These are the activations of a small neural network, seen along a few directions. Each row is one input.
Each table varies a few parts of the input and shows all the possible inputs, shuffled.
A made-up example of a description, with smaller parts first: line(4) and (point or line(11) or (values(3) and ring(8))).
Shared parts are said once, and a part with two or three values counts as separate values.

Other details of the inputs shift rows strongly along two fixed directions, in all tables alike. That doesn't count.

Rows:
x1: 2; 2; 2; -3; 0; 6; -8; 3; -6; 0; -2; -5; 6
x2: -4; 2; 0; -13; 3; -4; 0; 5; -1; -1; -6; 4; -5
x3: 0; 1; -2; 3; -4; 7; -8; 5; -3; -1; -8; -6; 0
x4: 2; 0; -1; 4; -5; 10; -7; 0; -7; -2; -7; -8; -2
x5: -47; -26; 4; 3; -17; 17; 15; 5; 10; -40; -6; 20; 20
x6: 7; 4; 0; -11; 5; 2; -5; 6; 0; -4; -1; 3; 3
x7: 16; -2; -2; 2; -2; -14; 12; -7; 1; 1; 13; -10; 3
x8: -1; 9; -7; -12; 6; 3; 0; 3; -5; -4; 4; -3; 1
x9: 14; 0; -3; 1; -2; -19; 11; -3; 5; 1; 12; -8; 6
x10: 1; 1; 7; 5; -6; 10; -13; 8; 7; 1; 3; 5; -13
x11: -3; 3; -2; -2; 2; 9; -4; -5; -13; 1; 2; -5; 1
x12: -5; 3; -1; 5; 7; 9; -5; 0; 4; 0; -7; -5; 2
x13: 6; 4; -4; -4; 1; 2; -6; 8; 3; -5; -7; 2; -3
x14: 11; -1; -3; 12; 5; -14; 13; -9; 14; 7; 2; 0; 0
x15: -5; 0; 3; -4; 0; 5; -3; -3; -12; 4; -6; -6; -5
x16: 1; 7; -5; -11; 6; 7; 1; -1; -8; -4; 4; -5; -2
x17: 7; 3; -4; -5; -2; 8; -1; 3; -3; -7; -5; -7; -5
x18: 8; -1; -1; 0; -2; -20; 15; -8; 0; 6; 7; -10; -6
x19: -3; 0; 2; 8; 7; 10; -5; -2; 4; 5; -11; 5; 1
x20: -6; 4; 5; -1; 1; 9; -10; 3; 0; 5; 12; 7; -9
x21: -4; 3; 9; 8; 6; 13; -9; 3; 13; 2; 3; 5; -11
x22: 3; -2; 4; -1; 1; 7; -8; 1; -6; 5; -5; 6; 6
x23: 10; -5; 2; 10; -5; -11; 7; -11; -4; 6; 10; -11; 6
x24: -1; 4; -3; -1; 10; 5; 0; 3; 10; -6; -7; 2; 0
x25: -5; 5; -4; -3; 3; 5; -7; 0; -9; 1; 2; -3; 3
x26: 1; -1; 3; -2; 2; 4; -10; 4; -4; 1; -3; 2; 7
x27: -6; -1; 5; -3; 1; 2; -5; 0; -8; 10; -11; 7; -3
x28: 2; -3; -4; 11; -1; -20; 6; -8; -1; 8; 13; 0; 7
x29: -8; 1; 12; -3; -2; 4; -9; 6; 2; 7; 4; 7; -16
x30: -1; 2; 2; -12; 3; 0; 1; 2; -3; 4; -9; 7; -6
x31: -3; 2; -1; -1; 3; 6; -6; -2; -9; 7; -2; 7; 3
x32: 1; 5; -3; -2; 9; 11; 2; -1; 4; -6; -4; -7; -3
x33: 1; 6; -4; -10; 6; 4; 0; 0; -5; 1; 0; 8; 0
x34: 9; -6; 10; 12; -8; -14; 2; -3; 11; 9; 22; 2; -3
x35: 0; 7; -4; -3; 9; 7; 1; 3; 8; -6; -5; -5; -1
x36: 5; 5; -6; -6; -2; 4; -3; 8; 1; -7; -6; -5; -2
x37: -7; 2; 2; -5; 0; 1; -5; 2; -8; 5; -7; -4; -3
x38: 7; 2; -3; -3; -1; 6; -3; 5; 1; -2; -9; 6; -3
x39: 6; -8; -2; 18; -9; -18; 4; -3; 6; 4; 3; -2; 4
x40: -7; 0; 3; -4; 2; -2; -7; 3; -6; 6; -8; 3; -3
x41: 16; -4; 0; 3; -2; -18; 12; -6; 5; 6; 9; 2; 6
x42: 5; -3; -1; 18; 1; -8; 8; -13; 6; 6; 4; -11; 2
x43: 9; 2; -7; 3; 3; -22; 10; -6; 3; 4; 14; 0; 4
x44: -31; -32; 3; 15; -33; -6; 26; -2; 8; -29; 3; 18; 19
x45: -2; 5; -1; -14; 3; -1; 1; 5; -3; -1; -5; -3; -5
Description of these inputs: values(5) and (point or (values(2) and line(4))).
- Changing only the values(5) part turns x1 into x3. The same change can be made to x7. Which row results? => x17
- Which other rows does x5 become when the line(4) part takes its other values? List them by row number. => x12, x19, x42
- Which other rows does x44 become when the line(4) part takes its other values? List them by row number. => x3, x4, x39
- Which other rows does x44 become when the values(2) part takes its other values? List them by row number. => x38
